Each row below holds a small network's activations on one input, seen along a few directions.
In each table, some parts of the input vary, and every possible input appears once, in random order.
A made-up example of a description, with smaller parts first: one of 2 separate values, together with either a single point or one of 11 places along a line or (one of 5 places around a ring, together with one of 6 places along a line).
Shared parts are said once, and a part with two or three values counts as separate values.
(in the rows, 128 means zero)

Other details of the inputs vary at random and push rows far along two fixed directions, the same in every table; ignore that.

Rows:
row 1: [196 141 163 155 105 159 125 132 191 146 116  85 158 125]
row 2: [ 99 151 109  89 117 114 139 137  55 130 203 120 166 156]
row 3: [ 84 112  66  85 146  82 109 122  62 102  95 215  96 116]
row 4: [177 140 156 146 105 147 116 122 180 138  96 116 155 121]
row 5: [170 127 127 143 126 126 114 116 191 145  99 100 136 118]
row 6: [ 97 148 153 120 138 142 147 163  48 137 238  88 147 176]
row 7: [168 135 156 166 104 158 123 127 200 145 120  66 153 121]
row 8: [131 122 117 121 116 136 146 129 129 125 131 133 119 103]
row 9: [ 91  93  76 114 165  89 143  81 145 125  46 196 100 116]
row 10: [132 149 157 116 147 143 144 158  67 144 232  86 141 171]
row 11: [ 76 105  71 116 139  76 100  88 156 104  46 174 114 117]
row 12: [154 132 169 165  96 171 133 143 193 122 125  82 119  98]
row 13: [ 77 121 108 114 154  98 126 109  85 116 110 182 112 143]
row 14: [134 127 144 129 143 131 134 121 121 131 112 153 126 141]
row 15: [152 139 145 154 105 141 114 108 183 130  89 117 145 116]
row 16: [ 81 106  75 106 144  98 117 131  83 109 124 158  99 114]
row 17: [130 149 137 102 125 136 132 177  46 133 240  89 131 144]
row 18: [148 120 123 121 124 131 127 144 116 122 127 138 115 115]
row 19: [124 130 137 133 111 134 124 135 121 116 125 138 115 108]
row 20: [ 99 124 142 139 140 132 135 122 140 122 126 126 119 140]
row 21: [168 118 155 153 139 144 141 124 178 146  89 126 122 129]
Each input here is: one of 3 separate values, together with either a single point or one of 6 places around a ring.
Q: The inputs of row 14 and row 3 match in every part but the choice among 3 separate values. If row 20 is changed in the same way as row 14 into row 3, which row does it become?
A: row 12
Q: Which other rows agree with row 4 in the choice among 3 separate values? List them by row number.
A: row 1, row 2, row 5, row 7, row 11, row 15

Rows:
row 22: [116 119 108 126 119 116 109 120 137 108  85 158 115 106]
row 23: [186 121 150 154 110 155 121 133 197 138  98 101 124  95]
row 24: [127 114 117 146 133 113 114  93 189 125  39 160 128 117]
row 25: [118 112  79 118 129  95 114 103 158 124  73 142 129 112]
row 26: [122 116 114 123 155 109 128 105 133 130  86 167 118 139]
row 27: [126 160 171 128 100 168 146 177  59 123 227  92 139 141]
row 28: [ 98 139 133 118 123 133 135 152  70 118 192 118 117 131]
row 29: [117 113 133 135 132 131 140 118 142 121  94 155 110 120]
row 30: [113 121 117 136 136 108 116 102 162 131  85 137 131 128]
row 31: [197 140 205 169 110 191 156 147 194 150 137  83 133 117]
row 32: [184 148 183 159  90 184 133 162 174 141 175  47 142 118]
row 33: [102 131 101  99 145  91 115 120  79 124 129 166 137 153]
row 34: [ 68 123  73  89 159  76 114 121  61 118 142 159 132 158]
row 35: [ 67 125  97  99 159  93 126 111  57 113 133 179 127 163]
row 36: [105 128  73  88 137  88 112 120  76 120 135 154 142 136]
row 37: [175 121 140 150 111 142 117 124 192 127  73 129 117  93]
row 38: [124 126 134 115 145 132 146 144  84 131 173 127 122 141]
row 39: [129 155 158 114 139 147 145 157  51 143 235  92 159 179]
row 40: [143 128 105 117 119 110 113 109 150 127  84 150 138 115]
row 41: [139  97 127 150 141 131 140 111 196 133  69 134  98 105]
row 42: [149 145 142 138  92 142 121 124 155 131 125 110 157 124]
row 43: [178 147 168 166  87 166 127 123 217 143 117  65 158 110]
row 44: [ 83 118  96 105 163  97 130 118  83 126 140 151 123 158]
row 45: [101 143 126 110 114 126 118 151  76 116 186 112 133 135]
row 46: [114 144 159 130 126 153 149 148  97 129 196  99 130 146]
row 47: [136 146 158 132 110 164 147 173  88 133 219  75 129 134]
row 48: [120 105  99 119 137 109 125 120 122 117  79 178  89 100]
row 49: [ 90 110 103 125 158 100 124  95 140 126  79 162 112 134]
row 50: [150 121 124 137 140 119 119 113 160 138  97 128 136 130]
row 51: [163 125 147 144 120 154 139 147 142 137 140 110 114 104]
Q: Describe the family of inputs behind these rows.
A: one of 5 places around a ring, together with one of 6 places around a ring
Q: The inputs of row 36 and row 42 match in every part but the place on the ring of 5. If row 23 is changed in the same way as row 36 into row 42, which row does it become?
A: row 22
Q: Change only the place on the ring of 6 in row 49. List by row number the other rows that result.
A: row 28, row 30, row 43, row 45, row 46
Q: Change only the place on the ring of 5 in row 35. List by row number the other rows that result.
A: row 26, row 39, row 44, row 49
